These are the activations of a small neural network, seen along a few directions. Each row is one input.
In each table, some parts of the input vary, and every possible input appears once, in random order.
Descriptions start from the smaller parts, as in this example, which fits no table here: one of 2 separate values, together with either a single point or one of 9 places along a line or (one of 4 places along a line, together with one of 8 places around a ring).
Shared parts are said once, and a part with two or three values counts as separate values.
In the rows, zero is written as 128.

Other details of the inputs vary at random and push rows far along two fixed directions, the same in every table; ignore that.
To show where, the next rows are all for the same input, with only those details redrawn:
[182  84 134 200 165  74 167 150 163 104 148]
[124 100 100  87 101  78 171 131  92  98 181]
[129 149  90  62 131 148  98  88 124 163 111]
[129 149  90  63 131 148  98  88 124 163 111]
[129 149  90  63 132 148  97  88 125 163 111]

Rows:
row 1: [159 124 153 191 176 171  90 132 186 164  71]
row 2: [112 157  94  69 134 146  84  95 127 162 124]
row 3: [126 107 109  87 106  86 160 126  81  83 180]
row 4: [117 100 109  88  98  76 156 137  96  94 191]
row 5: [182  84 135 201 166  74 166 149 164 104 147]
row 6: [149 134 150 199 183 173  91 133 186 167  72]
row 7: [ 83 113 139 107  87 104 176 154  85  93 178]
row 8: [156  80 169 223 143  99 158 163 147  94 132]
row 9: [ 87 122 139 106  81 100 177 160  86  90 175]
row 10: [171 143 129 184 202 145 102  98 197 165  83]
row 11: [149 137 147 200 180 173  90 133 187 162  68]
row 12: [158  93 160 218 137  98 163 179 158  90 129]
row 13: [105 150 124  73 111 172  93 120 115 163 102]
row 14: [109 115 106  90 111  89 175 129  91  79 190]
row 15: [129 149  98  67 130 144  95  78 115 161 108]
row 16: [113 110 117 100  97  80 156 122  90  95 195]
row 17: [158 142 168 200 172 168  92 125 177 166  78]
row 18: [138  91 166 228 151 105 170 166 159  91 139]
row 19: [117 102 116  91  97  74 152 125  87  94 187]
row 20: [ 87 129 134 110  75  99 177 159  90  81 168]
row 21: [103 170 134  86 105 172  94 111 109 160 104]
row 22: [156  77 172 222 145  99 160 163 146  98 137]
row 23: [126 105 102  84 107  88 165 137  91  83 184]
row 24: [121 161  88  66 142 157  94  96 121 150 118]
row 25: [183 140 133 188 194 145  96  93 187 167  85]
row 26: [ 92 125 125 109  74  95 173 170  86  85 169]
row 27: [109 168 127  81 100 164  89 113 111 151  90]
row 28: [ 96 154 125  90 107 180  93  97 109 154 104]
row 29: [104 111 134  98  77  99 166 169  85  95 169]
row 30: [157 151 159 205 164 169  92 122 181 153  67]
row 31: [ 89 118 122 112  77 101 172 162  85  84 167]
row 32: [166 150 153 190 165 163  90 144 190 157  61]
row 33: [105 160 124  84 102 168  90 106 110 149  89]
row 34: [159  85 177 218 144  93 160 171 144 100 137]
row 35: [150  85 174 230 145 105 165 159 148  99 146]
row 36: [163  95 178 218 140  89 159 177 146  99 134]
row 37: [121 114 109  94 104  91 166 122  83  84 190]
row 38: [118 156  86  68 136 147 101  89 122 164 115]
row 39: [ 88 171 120  87 109 175 101 108 121 147  96]
row 40: [106 160 103  71 135 148  90  85 131 157 124]
row 41: [ 84 154 124  84 119 181 101 102 119 158 107]
row 42: [159 128 150 192 174 171  89 132 187 159  66]
row 43: [103 177 128  88  98 171  94 109 113 151  98]
row 44: [ 94 159 120  80 117 173  95 121 115 165 105]
row 45: [ 92 118 131 105  80  96 172 171  82  94 175]
Question: The inputs of row 27 and row 32 match in every part but one. If row 3 is changed in the same way as row 27 into row 32, which row does it become?
Answer: row 23
Question: What do these inputs look like to the network?
Answer: one of 5 places around a ring, together with either one of 3 separate values or one of 6 places around a ring
Question: Which other rows does row 5 become when the choice among 3 separate values takes its other values? List them by row number.
Answer: row 4, row 23

Rows:
row 46: [116 121 132 115 105  75 172 177 103  73 187]
row 47: [144 115 133 181 156 135 140 171 167 127  91]
row 48: [135 124 156 194 141 135 147 135 166 130 104]
row 49: [162 151 133 179 145 108 126 159 156 115 115]
row 50: [146 136 160 197 145 141 134 125 155 105 111]
row 51: [148 124 162 196 139 113 124 124 145 138 120]
row 52: [173 114 100 173 176  82 118  96 175 120 140]
row 53: [ 98  78 153 142  88  97 180 143  77  85 166]
row 54: [ 84 179 126  96 152 183  88 104 153 177 104]
row 55: [ 81 150  95  38  77 147 130 137  69 108 129]
row 56: [154  98 143 178 146 130 126 173 167 146 108]
row 57: [130 129  77  82 161 159  64  67 156 167 113]
row 58: [165 115 146 183 151 135 124 155 148 111  95]
row 59: [116 119 147 201 164 151 146 148 165 127 102]
row 60: [120 186 100  89 128 160  84 123 148 176  82]
row 61: [187 113 114 162 175  96 146 118 166 123 114]
row 62: [186 122 108 165 180  79 135 118 159 135 129]
row 63: [ 75 170 112  59  73 136 122  99  64 117 159]
row 64: [177 111 122 153 195  86 133 121 166 135 139]
row 65: [ 84 108 136 145 101 109 187 156  85  63 172]
row 66: [137 133 167 188 166 131 122 130 155 117 136]
row 67: [ 85  81 141 140  93 103 182 164  98 101 184]
row 68: [143 177 119  90 120 179  79 107 137 149  70]
row 69: [ 63 138 115  55  77 161 119 112  65 120 163]
row 70: [ 71 121 125  53  70 154 115 104  60 134 159]
row 71: [ 83 143 108  24  80 122 126 135  86 142 151]
row 72: [173  98 156 180 143 127 121 148 142 125  92]
row 73: [125  90 131 124  89  94 163 177  90  78 179]
row 74: [126 121 164 185 163 125 134 140 167 142 129]
row 75: [162 127 137 176 138 102 131 160 160 141 109]
row 76: [143  95 141 120  70  78 175 157  87  76 161]
row 77: [ 93 182 118 106 131 193 101 100 153 165  78]
row 78: [121 165 109  91 134 187  71 131 140 164  86]
row 79: [104 118  69  19 108 118 127 102  77 141 163]
row 80: [143 104 136 125  76  61 164 158  82  88 174]
row 81: [173  93 156 178 141 127 111 156 149 137 112]
row 82: [ 83 158  90  33  66 137 144 138  92 120 130]
row 83: [125 107 156 200 156 145 141 141 158 135  99]
row 84: [102 202 118 112 136 178  80  93 134 161  94]
row 85: [191 124 110 173 184  98 145 102 160 139 145]
row 86: [158 160  86  79 160 168 106  59 144 170 101]
row 87: [183  98 115 176 194 125 150 106 159 133 125]
row 88: [134 135 126  87 120 176  64 118 130 187  80]
row 89: [ 87 123 145 134 111  90 178 155  99  72 200]
row 90: [101 178 122 106 127 171  86  93 137 185  90]
row 91: [154 102 143 180 148 129 136 165 160 135  88]
row 92: [131 148  85  71 172 140  67  58 159 162 122]
row 93: [144 141  84  77 168 157  91  80 133 172  82]
row 94: [154 119 169 194 136 134 132 118 148 118 108]
row 95: [135 121 127 126  84  67 168 165  87  73 178]
row 96: [ 69 138 133  43  80 132 120 100  69 138 163]
row 97: [ 74 141 134  44  82 136 118  95  66 130 166]
row 98: [168  95 155 181 143 124 124 152 147 133  88]
row 99: [125 145 141 195 153 122 141 143 165 133 124]
row 100: [143 165 121  88 114 150  68 105 126 182  78]
row 101: [ 72 136  89  34  75 146 130 152  88 136 147]
row 102: [140  94 169 199 149 141 118 136 152 144 118]
row 103: [127 110 140 114 101  75 165 168  95  74 188]
row 104: [121 173 135 108 123 170  70  76 120 175  92]
row 105: [111 147 140 110 132 196  76  81 117 166  75]
row 106: [135  86  91 115 111  59 178 110 119  64 189]
row 107: [ 62 143 116  57  79 161 130 103  57 107 144]
row 108: [124  99 128 119  75  80 190 174 104  86 157]
row 109: [106 111 128 112 106  74 181 184 114  89 185]
row 110: [177 111 155 175 128 115 130 147 155 127  93]
row 111: [135  94 150 113  94  68 162 161  90  89 184]
row 112: [116 115 147 199 162 150 136 156 172 139 122]
row 113: [164 143 139 178 142 126 136 159 165 104  99]
row 114: [134 154 134  75 130 156  67 109 133 182  90]
row 115: [146 138  85  80 169 176  91  73 140 186 118]
row 116: [126 124 152 202 161 151 126 149 160 122 124]
row 117: [124  69  90 118 123  67 172 114 108  69 186]
row 118: [103 193 124 110 132 195  91  92 142 148  79]
row 119: [149 116 168 194 135 130 134 122 153 126 104]
row 120: [143  94 109 107 142  65 190 121 105  96 217]
Question: The inputs of row 114 and row 98 match in every part but one. If row 74 is changed in the same way as row 114 into row 98, which row does it become?
Answer: row 83
Question: The inputs of row 70 and row 105 match in every part but one. If row 116 is changed in the same way as row 70 into row 105, which row does it become?
Answer: row 65
Question: What do these inputs look like to the network?
Answer: one of 5 places around a ring, together with either one of 3 separate values or (one of 2 separate values, together with one of 6 places around a ring)
Question: Start at row 103 and move only the place on the ring of 5, one step at a time. The first step leads to row 73. Which rows follow, in order?
Answer: row 58, row 68, row 95
Question: Which other rows does row 87 become when the choice among 3 separate values takes its other values? List them by row number.
Answer: row 93, row 117

Rows:
row 121: [ 93 147 136 118 154 207  72  95 152 180  87]
row 122: [148 128 178 243 175 143 111 120 184 137 101]
row 123: [ 97 136 105  27  79 162  89 130  85 161 106]
row 124: [106 155 114  29  69 159  93 112  74 136 100]
row 125: [204 118 136 207 202 127 108 105 187 131 104]
row 126: [150 161 106  90 172 160  67  72 147 194  95]
row 127: [193 105 128 206 204 122 126 108 194 148  95]
row 128: [ 89 204 114 123 158 192  94 119 168 160  87]
row 129: [ 73  93 152 119  74  80 202 154  61  71 223]
row 130: [167  67 155 201 111  70 193 192 129  81 140]
row 131: [ 66 165 120  57  91 184 102  82  77 132 131]
row 132: [122  74 165 223 132  93 204 160 132  75 169]
row 133: [172  76 174 197 113  63 178 200 126  89 157]
row 134: [192 121 171 220 155 119 100 153 181 143  72]
row 135: [110  61  98  89  99  52 193 144  75  74 224]
row 136: [149 162 105  99 158 156  64  61 152 179  92]
row 137: [ 94 192  83  33  80 148 113 155 106 139 107]
row 138: [ 78 141  62  24  77  67 194 142  75  74 215]
Question: The inputs of row 127 and row 130 match in every part but one. If row 126 is changed in the same way as row 127 into row 130, which row does it become?
Answer: row 133
Question: What do these inputs look like to the network?
Answer: one of 3 separate values, together with either a single point or one of 5 places around a ring
Question: List by row number the other rows that have the choice among 3 separate values in common with row 121.
Answer: row 122, row 128, row 129, row 131, row 132

Rows:
row 139: [ 51 161 137  57  81 166 104  97  80 152 138]
row 140: [ 97 108 127 143  98  79 194 139  93  51 197]
row 141: [ 96 118 135 141 107  81 197 146  91  61 207]
row 142: [138 142 135 143 160 203  60 123 174 183  48]
row 143: [107  93 107 122 100  75 195 176 103  63 186]
row 144: [ 87 121 136 145 100  73 195 147 100  73 209]
row 145: [109 156 122  35  75 149  93 118  72 149 121]
row 146: [171 155 142 141 148 179  47 109 161 179  42]
row 147: [100 129  74  33 129 139 107  35  85 152 175]
row 148: [ 96 105 116 125 101  67 196 183 110  83 199]
row 149: [154  89 177 236 163 114 143 190 185 132 120]
row 150: [176 150 140 140 145 182  63 105 157 187  34]
row 151: [126 157 156 162 161 205  59  87 163 172  59]
row 152: [170  74 163 235 160 125 155 177 175 121  98]
row 153: [174  98 134 226 181 110 166 168 191 111 105]
row 154: [ 68 145 122  57  76 176 116  85  69 140 120]
row 155: [136 176 123 155 177 195  86  75 176 169  59]
row 156: [ 90  93 166 148  89  92 188 155  76  70 198]
row 157: [177 179 114 132 166 165  59 100 181 168  50]
row 158: [195  61 117 203 224  82 143 125 190 137 143]
row 159: [230  74 130 197 204  65 134 110 187 127 140]
row 160: [ 79 168  83  28 106 158 116 122  98 143 135]
row 161: [105 183  94  31  88 126 101 110  98 149 131]
row 162: [165  86 176 233 170 123 145 188 177 121 117]
row 163: [147 101 114 122  85  54 200 158  93  64 172]
row 164: [ 98 158 123  39  69 140  92 120  80 159 123]
row 165: [115 180  93  27  94 135 105 109  91 138 128]
Question: The inputs of row 160 and row 165 match in every part but one. If row 149 is changed in the same way as row 160 into row 165, which row does it become?
Answer: row 164
Question: What do these inputs look like to the network?
Answer: one of 3 separate values, together with either a single point or (one of 2 separate values, together with one of 4 places along a line)
Question: Which other rows does row 162 become when the place on the line of 4 takes its other values? List them by row number.
Answer: row 142, row 149, row 152
Question: List by row number the other rows that have the choice among 3 separate values in common with row 155.
Answer: row 139, row 140, row 141, row 144, row 147, row 151, row 154, row 156
